These are the activations of a small network on made-up records, seen along a few directions, one row for each record.
Each row is followed by the record's values for the fields GIGIZ, NAROF, NOBOM, BOLAR.
The largest differences between rows may come from other fields.
(in the rows, 500 means zero)
Strong random noise was added to every row along 4 fixed directions; ignore it. To show where, here is one row again and again, with new noise each time:
[460 399 644 574 570 385 489 376 535 466 501 559 612 487 505 396 612 611
 465 527 694 577]
[659 612 516 740 458 283 648 310 546 586 571 654 708 432 244 453 397 673
 609 559 756 460]
[603 592 314 484 439 523 531 440 600 529 409 512 478 519 390 641 618 521
 496 556 608 492]
[435 639 360 632 575 402 450 519 484 597 766 414 373 550 403 511 212 588
 479 424 494  99]
[433 468 529 556 394 559 552 633 480 393 591 429 423 504 507 567 235 475
 500 437 239 462]
[568 626 231 447 535 506 442 411 613 591 437 475 412 560 409 635 699 540
 446 551 703 371]

[582 580 530 643 351 478 661 524 618 394 529 562 635 472 432 477 421 534
 586 472 562 523]	<GIGIZ:subo NAROF:fonuv NOBOM:tinol BOLAR:bufi>
[291 358 752 512 634 446 416 505 480 412 592 515 528 543 665 311 560 516
 402 439 586 561]	<GIGIZ:subo NAROF:fonuv NOBOM:pimi BOLAR:bufi>
[417 499 435 313 506 668 431 644 567 429 441 409 361 525 697 532 595 379
 401 495 326 515]	<GIGIZ:nuli NAROF:safa NOBOM:pimi BOLAR:bufi>
[470 459 510 478 504 538 444 537 465 460 518 469 467 508 519 523 458 490
 485 485 407 452]	<GIGIZ:subo NAROF:pamul NOBOM:pimi BOLAR:bufi>
[563 561 445 521 615 400 444 419 395 682 539 492 531 441 426 439 453 571
 545 570 526 341]	<GIGIZ:nuli NAROF:nopes NOBOM:pimi BOLAR:bufi>
[530 442 739 717 294 435 712 535 468 313 592 635 667 443 379 475 175 546
 626 421 381 634]	<GIGIZ:subo NAROF:nez NOBOM:pimi BOLAR:bufi>
[550 579 352 459 382 627 515 600 533 434 494 466 386 558 447 685 392 416
 514 453 333 453]	<GIGIZ:subo NAROF:nopes NOBOM:pimi BOLAR:bufi>
[431 557 275 256 490 750 376 633 528 481 434 344 226 565 611 711 624 330
 375 501 288 417]	<GIGIZ:subo NAROF:safa NOBOM:pimi BOLAR:bufi>
[782 698 350 584 359 418 681 364 538 659 408 629 652 409 204 586 474 588
 664 629 661 533]	<GIGIZ:subo NAROF:fonuv NOBOM:tinol BOLAR:veke>
[607 474 619 485 476 479 575 453 531 492 351 624 704 434 521 400 671 474
 572 583 602 742]	<GIGIZ:subo NAROF:pamul NOBOM:pimi BOLAR:bufi>
[457 452 337 286 510 623 393 554 437 552 358 389 325 482 537 665 621 445
 436 557 325 476]	<GIGIZ:nuli NAROF:nez NOBOM:pimi BOLAR:bufi>
[533 556 409 471 606 481 426 436 484 605 493 456 467 492 533 451 616 525
 478 539 586 397]	<GIGIZ:nuli NAROF:fonuv NOBOM:tinol BOLAR:bufi>
[551 669 335 467 573 471 461 480 516 670 568 468 446 499 455 491 460 519
 502 536 552 301]	<GIGIZ:subo NAROF:fonuv NOBOM:tinol BOLAR:veke>
[486 353 624 433 447 564 521 544 442 432 359 511 535 493 577 479 571 456
 508 525 416 765]	<GIGIZ:subo NAROF:nopes NOBOM:pimi BOLAR:veke>
[496 589 424 526 646 416 416 486 510 630 601 461 507 493 519 390 489 545
 489 537 594 271]	<GIGIZ:nuli NAROF:pamul NOBOM:pimi BOLAR:bufi>
[523 495 572 482 447 549 537 597 479 474 493 516 561 451 563 441 401 425
 538 520 339 588]	<GIGIZ:nuli NAROF:pamul NOBOM:pimi BOLAR:bufi>
[697 619 394 391 503 497 520 374 584 635 321 641 587 461 478 482 770 459
 528 617 728 724]	<GIGIZ:nuli NAROF:fonuv NOBOM:tinol BOLAR:veke>
[519 751 466 553 601 428 495 532 573 636 690 568 550 461 580 261 439 458
 493 519 642 329]	<GIGIZ:nuli NAROF:safa NOBOM:pimi BOLAR:bufi>
[375 374 552 429 546 549 419 545 482 445 477 407 436 502 614 500 555 498
 419 496 395 494]	<GIGIZ:nuli NAROF:fonuv NOBOM:pimi BOLAR:bufi>
[517 535 437 470 273 683 623 672 560 337 447 460 418 555 484 693 370 374
 528 426 250 592]	<GIGIZ:subo NAROF:fonuv NOBOM:pimi BOLAR:bufi>
[484 438 516 402 491 594 492 567 436 486 394 446 432 490 600 513 546 431
 486 530 332 618]	<GIGIZ:nuli NAROF:fonuv NOBOM:pimi BOLAR:veke>
[407 346 704 476 451 559 516 568 454 376 525 469 504 477 588 483 382 472
 490 453 300 616]	<GIGIZ:subo NAROF:safa NOBOM:tinol BOLAR:veke>
[797 648 137 326 443 582 508 327 540 705 189 515 465 500 313 757 827 486
 562 632 645 566]	<GIGIZ:nuli NAROF:fonuv NOBOM:tinol BOLAR:veke>
[463 433 751 653 544 389 547 484 517 417 596 581 678 493 572 270 444 548
 529 462 607 569]	<GIGIZ:subo NAROF:nopes NOBOM:pimi BOLAR:bufi>
[501 544 495 597 428 475 553 508 401 549 606 485 492 444 361 554 270 525
 541 516 383 405]	<GIGIZ:nuli NAROF:fonuv NOBOM:pimi BOLAR:bufi>
[448 471 522 514 424 565 527 585 522 421 517 434 486 475 537 525 452 476
 488 492 389 486]	<GIGIZ:subo NAROF:fonuv NOBOM:pimi BOLAR:bufi>
[457 436 550 550 471 516 495 569 369 464 577 439 446 500 501 513 282 488
 528 433 292 466]	<GIGIZ:nuli NAROF:nopes NOBOM:tinol BOLAR:bufi>
[519 377 503 642 293 510 613 478 475 301 469 489 480 555 281 765 351 582
 570 398 416 545]	<GIGIZ:subo NAROF:nopes NOBOM:tinol BOLAR:bufi>
[552 569 360 353 538 568 436 507 413 681 439 436 397 442 501 551 515 448
 485 614 372 478]	<GIGIZ:nuli NAROF:fonuv NOBOM:pimi BOLAR:veke>
[336 389 377 153 630 716 263 568 478 511 333 332 226 588 745 595 850 373
 294 528 411 554]	<GIGIZ:nuli NAROF:safa NOBOM:pimi BOLAR:veke>
[530 475 574 636 421 429 595 484 565 403 521 569 622 521 416 486 431 573
 561 451 592 517]	<GIGIZ:subo NAROF:pamul NOBOM:pimi BOLAR:bufi>
[585 474 504 434 485 532 522 412 566 484 340 561 548 501 498 540 714 494
 489 574 596 685]	<GIGIZ:subo NAROF:fonuv NOBOM:pimi BOLAR:veke>
[496 524 335 398 453 647 464 602 506 494 450 369 341 573 557 615 510 425
 468 453 364 429]	<GIGIZ:nuli NAROF:fonuv NOBOM:tinol BOLAR:veke>
[514 463 455 286 410 718 496 646 420 497 337 392 384 416 586 634 492 359
 489 618  94 642]	<GIGIZ:nuli NAROF:fonuv NOBOM:pimi BOLAR:veke>
[652 605 353 459 456 503 528 380 552 593 420 582 499 503 371 627 592 484
 521 540 620 562]	<GIGIZ:nuli NAROF:safa NOBOM:tinol BOLAR:veke>
[461 280 651 583 446 455 536 476 372 390 450 499 531 480 462 523 416 583
 535 470 396 628]	<GIGIZ:nuli NAROF:pamul NOBOM:pimi BOLAR:bufi>
[596 575 245 593 304 523 599 496 378 551 522 436 351 500 154 875 201 532
 595 468 280 300]	<GIGIZ:nuli NAROF:nez NOBOM:pimi BOLAR:bufi>
[577 605 506 574 433 468 601 567 525 519 587 549 565 447 484 414 293 498
 581 494 441 460]	<GIGIZ:subo NAROF:nez NOBOM:tinol BOLAR:veke>
[437 418 649 538 611 393 455 436 452 520 556 530 589 483 560 320 542 576
 495 479 642 495]	<GIGIZ:subo NAROF:nez NOBOM:tinol BOLAR:veke>
[575 476 384 420 355 631 542 543 502 446 351 486 427 543 431 712 527 426
 516 508 377 629]	<GIGIZ:nuli NAROF:pamul NOBOM:pimi BOLAR:veke>
[517 417 528 496 478 490 514 452 471 447 398 542 529 509 459 560 585 515
 513 504 518 614]	<GIGIZ:nuli NAROF:pamul NOBOM:pimi BOLAR:bufi>
[545 533 559 527 203 671 722 796 544 318 505 479 515 437 574 547 137 333
 605 441  43 673]	<GIGIZ:nuli NAROF:fonuv NOBOM:tinol BOLAR:bufi>
[539 590 417 544 440 481 570 495 538 524 518 534 487 493 418 555 444 506
 514 504 520 463]	<GIGIZ:nuli NAROF:safa NOBOM:pimi BOLAR:bufi>
[490 574 410 369 630 530 407 524 522 646 453 434 467 450 631 401 679 456
 445 617 535 440]	<GIGIZ:nuli NAROF:fonuv NOBOM:pimi BOLAR:bufi>
[506 577 546 549 427 527 571 578 489 477 603 511 534 448 496 472 300 446
 537 479 343 453]	<GIGIZ:nuli NAROF:safa NOBOM:pimi BOLAR:bufi>
[472 315 691 334 525 574 480 506 446 462 290 530 590 417 676 409 741 421
 475 599 420 827]	<GIGIZ:nuli NAROF:nez NOBOM:pimi BOLAR:veke>
[481 442 483 433 610 463 406 393 439 579 477 477 432 516 495 534 570 542
 459 496 532 475]	<GIGIZ:nuli NAROF:safa NOBOM:tinol BOLAR:veke>

Here are new rows. What are their fields?
[342 429 633 718 716 231 395 338 316 619 798 462 492 508 392 348 269 736
 475 422 647 173]	<GIGIZ:nuli NAROF:fonuv NOBOM:tinol BOLAR:bufi>
[622 660 416 595 581 361 519 368 411 744 586 517 573 415 318 466 385 588
 587 587 563 282]	<GIGIZ:nuli NAROF:fonuv NOBOM:pimi BOLAR:bufi>
[490 520 456 497 481 480 507 483 462 552 514 508 465 489 442 546 452 504
 499 487 491 481]	<GIGIZ:nuli NAROF:safa NOBOM:pimi BOLAR:bufi>
[587 695 139 433 419 607 492 535 564 565 496 424 275 623 364 769 452 455
 491 444 479 313]	<GIGIZ:subo NAROF:fonuv NOBOM:tinol BOLAR:veke>
[522 737 278 422 495 581 478 630 487 636 600 447 351 481 520 529 350 380
 488 510 341 309]	<GIGIZ:nuli NAROF:safa NOBOM:pimi BOLAR:bufi>
[463 570 620 538 702 359 429 442 406 710 657 522 604 403 557 233 434 531
 502 571 567 364]	<GIGIZ:nuli NAROF:fonuv NOBOM:pimi BOLAR:bufi>
[376 475 421 396 519 589 397 555 501 468 500 435 339 599 584 560 588 440
 387 417 502 470]	<GIGIZ:nuli NAROF:safa NOBOM:pimi BOLAR:bufi>
[621 508 492 416 444 539 560 420 573 490 318 587 573 450 480 549 718 478
 518 612 591 759]	<GIGIZ:subo NAROF:fonuv NOBOM:tinol BOLAR:veke>
[508 310 617 489 560 442 445 305 346 577 376 503 571 447 412 524 659 595
 489 604 571 637]	<GIGIZ:nuli NAROF:fonuv NOBOM:pimi BOLAR:veke>
[556 385 822 546 378 519 649 544 383 449 463 569 719 294 520 404 291 439
 609 612 165 794]	<GIGIZ:nuli NAROF:fonuv NOBOM:pimi BOLAR:bufi>
[303 149 612 257 602 649 293 501 490 298 279 384 350 623 742 574 896 480
 326 462 494 745]	<GIGIZ:subo NAROF:nopes NOBOM:tinol BOLAR:veke>
[293 279 717 255 722 598 264 556 488 425 416 435 469 514 885 295 820 409
 329 526 468 672]	<GIGIZ:subo NAROF:nopes NOBOM:pimi BOLAR:bufi>
[598 573 365 445 447 529 540 465 428 632 387 497 480 437 392 601 547 479
 540 601 456 539]	<GIGIZ:nuli NAROF:fonuv NOBOM:pimi BOLAR:bufi>
[487 411 666 576 597 336 488 322 390 592 487 565 656 402 421 361 591 662
 522 595 681 530]	<GIGIZ:subo NAROF:fonuv NOBOM:pimi BOLAR:bufi>
[641 563 390 526 365 542 606 476 616 430 377 562 540 531 388 641 581 492
 549 532 571 607]	<GIGIZ:subo NAROF:nopes NOBOM:pimi BOLAR:bufi>
[500 601 487 486 538 496 495 539 432 611 575 504 479 442 514 437 393 446
 505 551 406 452]	<GIGIZ:nuli NAROF:fonuv NOBOM:pimi BOLAR:bufi>
[547 565 440 505 528 477 474 514 401 632 558 483 481 478 438 488 352 500
 548 519 422 373]	<GIGIZ:nuli NAROF:pamul NOBOM:pimi BOLAR:veke>
[630 657 355 566 487 440 535 434 517 665 537 540 530 502 373 501 442 522
 547 532 624 407]	<GIGIZ:nuli NAROF:fonuv NOBOM:pimi BOLAR:veke>
[570 643 389 693 439 412 560 515 369 590 728 481 446 476 253 593  44 571
 612 451 339 181]	<GIGIZ:subo NAROF:pamul NOBOM:pimi BOLAR:bufi>
[473 562 518 532 551 475 491 526 520 533 594 472 518 478 536 413 427 513
 489 517 481 381]	<GIGIZ:nuli NAROF:fonuv NOBOM:pimi BOLAR:bufi>
[486 598 392 411 697 455 347 448 351 787 584 402 403 413 487 437 469 541
 467 637 454 240]	<GIGIZ:nuli NAROF:fonuv NOBOM:pimi BOLAR:veke>
[339 272 597 437 469 581 448 593 510 277 438 410 423 562 599 599 540 500
 440 412 357 575]	<GIGIZ:subo NAROF:pamul NOBOM:tinol BOLAR:bufi>
[443 553 545 488 652 446 418 537 321 716 657 437 452 428 556 343 293 479
 500 548 347 338]	<GIGIZ:nuli NAROF:fonuv NOBOM:pimi BOLAR:veke>
